A small network was shown many inputs. Here are its activations along a few directions, one row for each input.
Each table varies a few parts of the input and shows all the possible inputs, shuffled.
A made-up example of a description, with smaller parts first: one of 3 separate values, together with either a single point or one of 11 places around a ring or (one of 6 places along a line, together with one of 8 places around a ring).
Shared parts are said once, and a part with two or three values counts as separate values.

Other details of the inputs vary at random and push rows far along two fixed directions, the same in every table; ignore that.

A family of inputs:
x1: [ 17   1  15   6 -10  18  -5  17  25   9   2  -3  -1]
x2: [ 18  -5  15  -5 -13  12  -2   4  28   7   0  11 -10]
x3: [ 15   1  14  -4 -10  16  -5   7  28   4  -5   8 -11]
x4: [ -4   1  -3   5  18   8   2  -7 -28  14   6  -6  12]
x5: [  9 -12  13   2 -29 -13   1  34  25 -20  -2 -44 -32]
x6: [ 15   6  12  -5  -8  17  -5   5  28   3  -3   4 -13]
x7: [ -9   2  -6   9   3   4   4   1 -13   3   4   1  22]
x8: [-13 -12 -13  -3 -19 -31   7  13  -7 -30  -4 -13 -11]
x9: [ -5   7  -7   4  16   6  -7 -12 -10   5   4   7   4]
x10: [ -6   7  -5  -2  15   2  -5 -13  -8   6  -4   5   7]
x11: [ 18   0  13  -7 -11  12  -2   2  29   6   2   6 -13]
x12: [ -3   3  -9  -4  17   4  -2 -14 -10   9   3   7   5]
x13: [ -1   1   0  -1  13  -3  -1 -13 -14   7  -4  15  12]
x14: [ 12   1  14  -2 -11  17   7   5  31  -3   0  11  -8]
x15: [ -5   0  -4  -5   4  -4   6 -13 -11   8   1  16   9]
x16: [-7  5 -6 -4 15  2 -6 -8 -9  8  2  5  4]
x17: [ 11  -2  11  -3 -14  16   6   4  31   1   4  12  -9]
x18: [15  6 13 13 -7 21 -6 10 28  4  2 -9 -5]
x19: [-14  -9  -9   4 -22 -39   4  22 -14 -24  -8 -28   2]
x20: [ -2   7  -2   7  18   1  -3 -20 -10   3   0   7  10]
x21: [18 -5 18  4 -8 23  1 17 18 11  6 -9 -9]
x22: [ -4   1  -8  -5   6   2   5  -8 -10   6   2  14   4]
x23: [ -4   0  -4  -4  11   2  -5  -6 -14   8   1  14   7]
x24: [-6  5 -4 -4  4  0  3 -9 -9  4 -4 12  8]
x25: [ -5   6  -6   6  12   0  -4  -4 -20  10   2  -2  18]
x26: [ -4   2  -5  -3  16  -1  -2 -18 -10  11   2  10   9]
x27: [ 19   3  16  -5  -7  13  -2   3  29   3  -2   5 -12]
x28: [ -8  -2  -4   5  10   4  10  -2 -25  12   4  -4  14]
x29: [-10   1  -7  -2   5   5   4  -3  -7   0   4  13   7]
x30: [  0   3  -8  -5  12   5   0 -13 -13   9   3  11   5]
x31: [ -2   5  -9   4  16   7  -3 -16 -10   5   4   7   4]
x32: [ -3   5  -6  -6  12   4  -4  -8 -13   9   3  10   5]
x33: [14  5 13  5 -6 19 -6 13 29 10  1 -9 -5]
x34: [ 16   3  15  -4  -3  14  -3   2  31   3  -2   1 -12]
x35: [-15 -15  -8   6 -18 -28  11  20 -18 -26   0 -31  -4]
x36: [ -3   3  -1  -4   7  -3   6 -12 -10   5  -3  14  10]
x37: [ -8 -14 -11  -5 -16 -37   0  11 -13 -24  -7 -14 -11]
x38: [-17  -7 -10  -2 -19 -33   4  12  -6 -32  -9 -15  -7]
x39: [ -5   4  -5  15  20   9   0 -11 -25  10   6  -9  10]
x40: [-10  -9  -9   2 -13 -38  -3   3  -8 -27  -4 -20 -10]
x41: [ -7   3  -5  -6   6   2   3  -5 -10   6   2  13   5]
x42: [-12  -4 -10   4 -12 -36  -5   7  -8 -32  -9 -24 -12]
Each input here is: one of 6 places along a line, together with either one of 2 separate values or one of 5 places around a ring.
The inputs of x42 and x3 match in every part but the place on the line of 6. If x9 is changed in the same way as x42 into x3, which row does it become?
> x23
The inputs of x15 and x17 match in every part but the place on the line of 6. If x22 is changed in the same way as x15 into x17, which row does it become?
> x8
Which other rows does x35 become when the place on the line of 6 takes its other values? List them by row number.
> x4, x5, x21, x28, x39

A family of inputs:
x43: [-17   6 -12  -5  16 -12   1 -10 -27   4  -5   1  14]
x44: [ 3 -6  2 -6 -7 -5  5  1  6 -3  0  3 -4]
x45: [ -9   1 -12   1  15 -13  -4 -16 -27   1   0   3   8]
x46: [ 2 -5  4 -4 -6 -2  3  5  2 -4 -1  2 -5]
x47: [ 2  1  0  0 -8 -4 -4  2  7 -5 -3  3 -1]
x48: [ 5  1  5 -2 -5 -6 -4  2  5  0 -5 -3 -3]
x49: [ 3 -6  3 -2 -7  0  4  7  1 -2  0  1 -5]
x50: [ 0 -1 -1  3 -6 -1 -4  7  5 -5 -2  0 -1]
x51: [ 4 -4  3 -5 -9 -4  3  1  3 -3 -2  4 -5]
x52: [-12   2  -7   5  14 -10   1 -12 -25  -3  -1   1  14]
x53: [-11  -1 -12   0  15  -2   6 -12 -33   9   5  10  18]
x54: [ 3  1  4  4 -5 -4  1 -1  7 -6 -2 -3 -4]
x55: [ -1  -2   3   7  -5   2   4   3   5  -4   1 -10  -1]
x56: [ 4  0  3  0 -5 -1 -1  9  2  2 -1 -9 -1]
x57: [-2 -1 -2  4 -7  0 -1  9  6 -3  3 -3  1]
x58: [ 18  13  16   7  22  54   1 -17  17  34   8  27  12]
x59: [ 17  12  17  -1  17  42  -4 -10  16  32   5  22   8]
x60: [ 2 -1  3  3 -3 -5  3 -2  9 -6 -1 -3 -2]
x61: [ -2   2  -2  -4   0   0  -2   1   6  -5   1  -5 -12]
x62: [ 3 -1  3  6 -5  2  3  4  4 -5  0 -9 -1]
x63: [  1  -2   4   0  -5  -1   0   9   3   3   0 -10   0]
x64: [ 2 -3 -1  1 -2  1 -1  4  3 -1  5 -9 -8]
x65: [ 4 -2 -2  1 -2  1 -3  5  2 -2  4 -8 -9]
x66: [ 1 -1 -1 -1 -7 -6 -2  1 10 -6 -1  3  0]
x67: [-13  -1 -11   1  15  -1   7 -12 -30  11   6   9  18]
x68: [-3 -1 -1 -8 -5  0  7  4  4 -4 -1  2 -8]
x69: [ 3 -3  0 -2 -1 -5 -3 -2  7 -3  1 -3 -9]
x70: [  4  -3   0   1  -1   0  -5   4   2  -3   0  -5 -10]
x71: [ 4 -1  5 -1 -4 -2 -3  8  2  1 -4 -6 -2]
x72: [ 0  0  1  1 -6 -2 -5  6  6 -6 -1  2 -1]
x73: [ 4 -1  4 -4 -4 -8 -1  2  7  1 -3 -3 -2]
x74: [-4  5 -4 -3 -6  0  0  5  9 -7 -2  1 -3]
x75: [-12   2 -14   5   9  -7  -1  -6 -24   0   2   4  17]
x76: [-3  3  2  0 -3  2  4  1  7 -8 -4 -6 -5]
x77: [ 3 -2  1 -1 -1 -2 -6  2  3 -4  1 -4 -9]
What is each input in this table made of?
> one of 5 separate values, together with either a single point or one of 6 places along a line
The inputs of x69 and x66 match in every part but the choice among 5 separate values. If x64 is changed in the same way as x69 into x66, which row does it become?
> x57
List by row number the other rows that have the choice among 5 separate values in common with x73.
> x43, x48, x56, x59, x63, x71
